These are the activations of a small neural network, seen along a few directions. Each row is one input.
In each table, some parts of the input vary, and every possible input appears once, in random order.
Descriptions start from the smaller parts, as in this example, which fits no table here: one of 6 places along a line, together with either a single point or one of 11 places along a line or (one of 3 separate values, together with one of 8 places around a ring).
Shared parts are said once, and a part with two or three values counts as separate values.

Other details of the inputs vary at random and push rows far along two fixed directions, the same in every table; ignore that.

Table:
r1: [-11  -4   5  22  34   3  27  37  15  -6 -12  19]
r2: [-11 -18  13 -45 -42  30  13 -48  -8 -10 -25  -8]
r3: [  4   4   8  19  22   1   9  12  -8 -12  -2  31]
r4: [ -7 -19  10 -27 -15   0   0 -32 -11 -22 -30  -6]
r5: [-21 -24   8 -51 -93  33  10 -55  16 -13  17 -34]
r6: [-19   9 -10  43  21 -10  31  53  48   2  34  -7]
r7: [  3   8  42  22  68 -63 -40 -23 -29  10  22  12]
r8: [ -8  -2   4   0  34 -22  -1  -8 -13 -10 -26   1]
r9: [ -7  -5 -32  41  18  32  23  66  37  11   8  10]
r10: [ 20  12  10 -12   0 -21 -15 -19 -23  27  12 -18]
r11: [  5 -16  11 -20 -35   5  -9 -29 -15   4  25 -16]
r12: [-16  11  37 -12  17 -35 -38 -48 -36  14   5 -10]
r13: [-14   7 -10  34  36   9  45  58  34  -3  -9  10]
r14: [  6   0   2  -1   7 -20 -10 -28 -26 -17 -17  14]
r15: [  5 -27  -8 -16 -32  26 -21 -12  -2 -15 -12  -8]
r16: [ 10 -10  20 -10  -5  -9 -21 -20 -24   3  27  -8]
r17: [ 14  12  51  19 115 -65 -44 -31 -60  14 -23  36]
r18: [-15  -6 -35   1 -47  35  44  29  30 -32  -7  -2]
r19: [-24   2  15 -20 -41  10  -2 -25   6  -2   9 -27]
r20: [-10  -1 -35   4 -47  33  46  26  33 -31  -8  -7]
r21: [-16  -2 -34  42  -2  23  48  93  50   1  46 -10]
r22: [ -8 -14  28 -44 -76   7   0 -35  -3  -6  -5 -21]
r23: [ 28  24  -4  12  73 -55 -45 -20 -38  20 -13  23]
r24: [ -11  -11   17  -58 -108   28   15  -43   11   -7   -7  -40]
r25: [ 21  15 -18 -18  11 -10 -25 -26 -15   4 -13   3]
r26: [ -6   4 -55  47  10  33  32  86  59  -5   5 -10]
r27: [ 25   1  15 -24  21 -18 -42 -52 -43  19 -12  31]
r28: [ -6  -4 -52  31  -1  24  37  99  53 -18   7  21]
r29: [ -3  -3 -34  31   6  39  38  99  50 -10  15  35]
r30: [ 17  -4  -3 -18  10 -11 -32 -13 -23  -9 -11  20]
r31: [  2 -40   1 -51 -94  73  -6 -43   4 -14  -9 -13]
r32: [  5  15 -34  31  26  14  26  66  34  11   8  27]
r33: [  3  -1  -5 -44 -75  49  20 -56   1 -16 -14 -11]
r34: [  6   2   3  10  20 -17  -7  -3 -19 -24 -12  20]
r35: [ -9 -15  -4 -59 -71  38  17 -53   7 -29 -32 -35]
r36: [ 12   4   9  -3   5 -18 -16 -29 -22  19  25 -17]
r37: [ 10  15  -8  -8   1  -9  -5 -37 -18 -14 -18  -3]
r38: [ 15  18   7  12  40 -29 -20 -16 -22  23  28 -14]
r39: [  8  -2  36  -8  66 -51 -42 -45 -53 -10 -32  14]
r40: [-13   7  47  -2  30 -38 -43 -29 -35   3   9   0]
r41: [  9  18  12  19  53 -29 -11 -20 -33  10  -9  30]
r42: [  6 -16   8 -47 -71  14  -3 -36 -17  13   9 -26]
r43: [ -6   3 -54  28   7  19  33  88  46 -10   6  16]
r44: [  7  -7 -13 -37 -40  32  -1 -24  -2   5  -6  12]
r45: [ 38  40  16  14 108 -63 -59 -41 -56  41  -9  36]
r46: [-13  23  -7  36  10  -7  37  78  46   4  13 -12]
r47: [-10  20  44  25  76 -68 -48 -18 -40  20   9  11]
r48: [  0   3 -28  46  28  23  18  58  34  16   6   8]
r49: [  1  -2 -12  34   5  -6  27  80  25  13  27   3]
r50: [-11 -15 -46  47   1  32  29  92  55 -12   5   3]
r51: [  1   0  17 -37 -15  16   4 -54 -11  -3 -26 -12]
r52: [-14  23  24  -1  20 -23 -23 -26 -13  12   9 -18]
r53: [  7   8  -9  24   8 -14  17  50  12  23  22  -8]
r54: [-16 -28  16 -49 -90  27   4 -58  12 -16  16 -28]
r55: [ 11 -15   6  -3   4  11 -27 -28 -18  16  -9   9]
r56: [-15   5 -21  32  34  -4  38  59  33 -16 -15  -1]
r57: [ -11  -22   29  -59 -106   30    5  -34    4  -20   -4  -27]
r58: [-17  15 -12  40  25  -6  29  51  50   2  35 -11]
r59: [  4 -24 -19 -40 -74  42 -11 -49   2  -8 -17 -31]
r60: [ 11  24   4  33  55 -26   3  -2 -17   9  -7  27]
r61: [ -3   7 -41  47  16  42  33  78  55   9  11   1]
r62: [ 17  17  25  26  74 -48 -25 -27 -46  12 -11  40]
r63: [ 26   7  35  13  57 -60 -42  -4 -49  29  13  12]
r64: [ -3 -33 -22 -48 -90  55  -6 -44   6 -14 -16 -30]
r65: [ -4   8  29 -10  -2 -33 -14 -18 -18  14  -2  -9]
Description of these inputs: one of 5 places along a line, together with either one of 5 places around a ring or (one of 2 separate values, together with one of 4 places along a line).
- Changing only the place on the line of 5 turns r43 into r28. The same change can be made to r2. Which row results? => r1
- Changing only the place on the line of 5 turns r14 into r37. The same change can be made to r27. Which row results? => r45
- Start at r40 and move only the place on the ring of 5, one step at a time. The first step leads to r7. Which rows follow, in order? => r16, r63, r57
- Which other rows does r43 become when the choice among 2 separate values takes its other values? List them by row number. => r44

Table:
r66: [ 11 -23   2 -49 -81  41  21 -12 -11 -32 -36  11]
r67: [ 19  -2   9 -41  -8  25 -13 -77 -18  -5  -7  11]
r68: [ -1 -11  -2 -35 -96  55  13 -14  23  18  15 -23]
r69: [ 20  26  10  29  65 -55 -31  -2 -40  37  34   6]
r70: [ -8   4 -27  25 -28  28  33  75  40   1  45 -14]
r71: [-42 -14 -13  43   5  21  58 106  76 -11   3  -7]
r72: [  4  -9  -4 -49 -89  47  16 -37  19  25  17 -23]
r73: [-22 -11  37 -40 -59  17  -3 -56  -6  -7 -24 -26]
r74: [-14   9  15  30  40 -48  -8  19   8 -15   3   0]
r75: [  8  -1   5 -27 -55  23  -2 -33  -2  33  13 -14]
r76: [-28  13 -18  29  -9  -3  60  58  60 -26  21  -8]
r77: [ 11   3 -52 -35 -50  51   6  -7  18 -16 -36 -10]
r78: [ 10  -5 -33  43  33  17   0  21   0  -5 -20  16]
r79: [-34  12 -18  48  -5   0  56  88  65 -32  19  -7]
r80: [  6   2  -7  26  36  22  -4  24   9 -11   0  26]
r81: [  6 -49 -34 -28 -61  60   0 -41   5 -20 -28 -11]
r82: [  2  16 -12  41  21   6  19  78  28  23  37  -3]
r83: [-18 -11  39 -45 -52  12  -5 -55 -17 -17 -16 -36]
r84: [ 23  -8 -18 -23  -8  18 -10 -80 -28   3 -28   3]
r85: [ -3  -5  18  21  84 -45 -36  -3 -37   0 -14  51]
r86: [-29  -2  13  20   8   2  23  40  35  -1  -9  -7]
r87: [ 19 -11 -35 -60 -47  35 -33 -56 -12 -10 -47 -12]
r88: [ 17 -25  23 -45 -28  -5 -47 -57 -36  28  15 -24]
r89: [-17  -2  32 -49 -49   8  12 -74  -2   2 -18 -23]
r90: [  2 -10  -7 -41 -91  50  19 -17  12  13  25 -32]
r91: [-33   1 -29  50  16  31  47 104  46 -30   4  41]
r92: [ 17 -20 -43 -46 -32  29 -26 -32  -3  -8 -41  -9]
r93: [ 10 -18  15 -47 -59  23 -27 -41 -15  18  15 -28]
r94: [-30   2 -35  18  -9  41  66  69  53 -26   9  34]
r95: [-26   4  15  17   9 -14  12  23   4 -21   5 -18]
r96: [-23 -22  -5 -29 -50  44  13  -4  12 -32 -13  21]
r97: [  3  31  50  10  96 -78 -24 -46 -46  22  -7   0]
r98: [ 13  11 -17  31  29  -5  48  73  10 -11 -18  41]
r99: [-29  -8  13 -37 -84  39  38 -32  25 -11 -15 -28]
r100: [ 28  19  19  33  79 -79 -69 -12 -43  34  27  16]
r101: [ 45  43 -13   0 116 -70 -60 -57 -62  33 -40  27]
r102: [ -5  -1  55 -55 -31 -13 -25 -98 -44  -4 -21 -33]
r103: [ 35  -2  29  12  95 -72 -39  -4 -61   9 -35  51]
r104: [ 36   9  32   9  89 -68 -40 -13 -63   8 -39  51]
r105: [-20  -8  20  18  46 -42  -5  17  -6 -11   5 -13]
r106: [ 11  18  -4  17  28 -11   9  30   8  35  36  -4]
r107: [-38  12 -13  49  13   5  61  97  56 -28  20 -12]
r108: [ 20  16 -11  27  54 -23  40  61   3  -4 -17  46]
r109: [-14   1  33 -43 -34 -16  -7 -81 -35 -14  -7 -30]
r110: [-35  -6  -1  21  -8  22  47  74  52 -20   4 -21]
r111: [ 11 -23  15 -30 -30   3 -36 -37 -14  36  10 -12]
r112: [ 31  21  23  14  92 -36 -45 -55 -51  16 -10  37]
r113: [ 36  30 -14   8  90 -48 -69 -34 -56  19 -45  22]
r114: [-17  -4  11  31  42 -50  -5  27  11 -15   6  -3]
r115: [-33   3 -11  34 -23   5  41  68  52 -35  13 -13]
r116: [  2  12 -23  49   8 -10   3  75  29   7  43   4]
r117: [-22  23   2  39  57 -34  37  46  20  -8  18  -4]
r118: [  6   4 -48  62  41  25  29  60  28  -6 -11  20]
r119: [-27   3   8  31  35 -22  17  50  18 -18   8 -11]
r120: [ 24  -1 -12  40  87 -27 -41 -18 -35  13 -27  27]
r121: [  7  -9  10 -30 -55  25 -16 -20 -12  17  19 -26]
r122: [ 18  22 -53   7  25   7   3  17   6   3 -31  10]
r123: [ -2  -1 -66  63  18  44  57  77  48 -10  -6  16]
r124: [-16   2  14 -26 -55  -7  10 -50   0 -23  -2 -23]
r125: [ 17  20  23  33  62 -43 -46   5 -30  52  14  14]
r126: [ 11 -14  -3 -38 -69  39  36   3   3 -30 -31  15]
r127: [ 25  28   5  32  54 -63 -36  -9 -30  33  33  12]
r128: [ -4 -16 -10 -27 -84  42   3   1   7  -3  31 -31]
r129: [ 15 -22  17 -49 -27  35 -37 -80 -24 -13 -17   6]
r130: [ 14  22  -1  24  51 -38  -8  17 -12  31  41   2]
r131: [ 12  -9  -7  18  11 -29 -28  20   2  15  36  -1]
r132: [-21 -11 -10 -30 -59  45  31 -17   7 -28 -10  20]
r133: [-21  15  23  23  23 -14  17  18  16   5 -10  -3]
r134: [-14  -7  10 -32 -38  25   1 -39 -14 -24 -16  23]
r135: [ -3   1  49  11  88 -72 -41 -25 -43  14 -11  -6]
r136: [ 29  21  27  20  96 -33 -50 -42 -45  12  -8  37]
r137: [  -5    2   49  -54  -29  -17  -19 -103  -47    0  -20  -31]
r138: [ 12 -15  17 -43 -42   0 -42 -57 -34  14  20 -24]
r139: [  2  13 -37  31 -15   6  38  70  53   7  51  -1]
r140: [  2 -43  -8 -45 -62  69   0 -34  17 -27  -7  -2]
r141: [ 15 -11  25 -38 -33   2 -46 -59 -26  37   3 -12]
r142: [ -3 -36 -14 -34 -77  35  -1   1  12  -1  33 -33]
r143: [ -7  12 -40  54 -17  17  40 109  66  -1  51  -1]
- What is each input in this table made of? => one of 6 places along a line, together with either one of 5 places along a line or (one of 2 separate values, together with one of 4 places along a line)
- Changing only the place on the line of 6 turns r116 into r100. The same change can be made to r115. Which row results? => r74
- Changing only the place on the line of 6 turns r128 into r70. The same change can be made to r125. Which row results? => r68
- Which other rows does r93 become when the place on the line of 6 takes its other values? List them by row number. => r82, r88, r90, r106, r121
- Which other rows agree with r105 in the place on the line of 6? List them by row number. => r71, r81, r85, r88, r92, r103, r111, r114, r131, r135, r140, r142
- Which other rows does r93 become when the choice among 2 separate values takes its other values? List them by row number. => r110
- Which other rows agree with r137 in the place on the line of 6? List them by row number. => r69, r75, r90, r98, r99, r109, r112, r122, r123, r124, r127, r132

Table:
r144: [  6 -25 -66 -42 -78  79  30  39  67  -7  -8  -7]
r145: [-28 -16   9 -29 -92  45  64  43  71 -42  10 -47]
r146: [ 39  21 -12  37 100 -22 -76 -13 -25  35 -17  22]
r147: [ -8   6  24 -12 -23 -63 -26 -66 -30  -3  -5 -36]
r148: [  0 -76  70 -31 -26 -35 -82  -1 -68 -32  16  40]
r149: [ 28   3  25 -36  33 -23 -28 -67 -36 -19 -57   6]
r150: [-25  11   3  31 106 -43 -19 -33 -24 -27 -46  19]
r151: [  3   9 -35  37  13   8  43  69  22   2 -43  25]
r152: [ -9   5 -18  22  15  -9  10  90  58  29  45 -11]
r153: [ -4  11  38  37  82 -86 -14 -13 -25 -10  11 -28]
r154: [ -6  -5  -9  30  22  -6  20  86  32  51  44 -12]
r155: [ -4   1 -79 -15 -70  55  43  28  34 -40  -4 -24]
r156: [-18  -4 -32  71  18   8  -2  68  49  10  55 -38]
r157: [-45  -9 -20 -28 -45  71  48  19  59 -53 -48   5]
r158: [  0  23  42  30  43 -72 -10   8 -30  37  -4  -1]
r159: [  22  -32  -32  -67  -45   15  -42 -102  -30    1  -20  -22]
r160: [  4   6   2  28  76 -77 -45  -4 -18  37  42 -18]
r161: [-40  28  58  18  80 -60 -18  -3  -2   0  -6   2]
r162: [  2  -9  67 -26   0 -32  -3 -50 -39  11  -7 -34]
r163: [ 18   2   2 -68 -63   2 -29 -91 -29 -15 -68   1]
r164: [ 17  -9 -53  26  36  26  24  79  29  32  -3  20]
r165: [  -6    1   40  -72 -101  -15  -23  -86  -15   -5  -19  -37]
r166: [-80 -22  -1 -11 -82  47  61  16  67 -58  10 -53]
r167: [ 33  29   3  27  60 -44  -8 -21 -40  12 -27  64]
r168: [ 0  4 -7 59  4 28 11 63 41 30 70  7]
r169: [-40  -3  74 -27   5 -17  -9 -62 -34   7 -15 -20]
r170: [ 40   8  -6  46  98 -12 -62 -11 -44  53 -17  20]
r171: [-12   4  22  36   7   0  67  65  40 -13  43   8]
r172: [  8 -28  35 -49 -81  38 -50 -87 -31  40  17 -53]
r173: [ -7  40 -14  25  12 -22  17  86  33   8  39 -15]
r174: [ 16   5  -2  27  90 -51 -11 -24 -30 -25 -37   3]
r175: [ 14 -26 -61 -32 -84  91  51  24  52  -3  19  23]
r176: [ 43  28 -10 -35  -5   1 -19 -63 -57   7  -2  38]
r177: [ 15  39 -54  18  29   6  16  74  24  -7 -10  18]
r178: [   6  -14  -19  -60  -82    6  -16 -108  -30  -32  -58  -21]
r179: [   3   -2   45  -58 -103   -2    0  -94  -29    3   11   -7]
r180: [-11  18  25  22  84 -10   4 -32 -26 -10 -27  63]
r181: [-38  -2 -10  31  39  38  54  57  32 -19 -42  24]
r182: [  3  -8 -71  58  26  41  -2  51  41  -5   7  -9]
r183: [ -8  26 -10  29  -2  -4  38  90  19  23  39 -19]
r184: [  4  -4 -59 -33 -91  82  56  42  27 -12 -13 -13]
r185: [ 13   5 -17  37  38  21  61  54  27 -26  -5  44]
r186: [  2  37   1  27  52 -75 -28   3 -33  12  37 -25]
r187: [ 2  4 -9 33 17 -6 26 70 36 38 71 20]
r188: [  37  -22   -8  -48  -71   72  -39 -105  -30   11   -2   11]
r189: [ 21  51  28  24  56 -63 -19   1 -45  35  54  26]
r190: [ -6 -95 -17 -26 -89  77  -1  84  11 -80 -19  60]
r191: [ 24 -13  24 -32  15  -3  -4 -60 -46  -5 -55   0]
r192: [  6 -18  26 -57 -86  34 -60 -83  -7  19  16 -52]
r193: [-35  20  67  25  65 -42   2 -24 -20   5  22  30]
- What is each input in this table made of? => one of 2 separate values, together with either a single point or (one of 4 places along a line, together with one of 6 places along a line)
- Changing only the choice among 2 separate values turns r180 into r193. The same change can be made to r159. Which row results? => r160
- Changing only the choice among 2 separate values turns r191 into r162. The same change can be made to r190. Which row results? => r148
- Which other rows does r182 become when the place on the line of 4 takes its other values? List them by row number. => r146, r170, r188
- Which other rows does r189 become when the choice among 2 separate values takes its other values? List them by row number. => r176
- Which other rows does r161 become when the choice among 2 separate values takes its other values? List them by row number. => r157
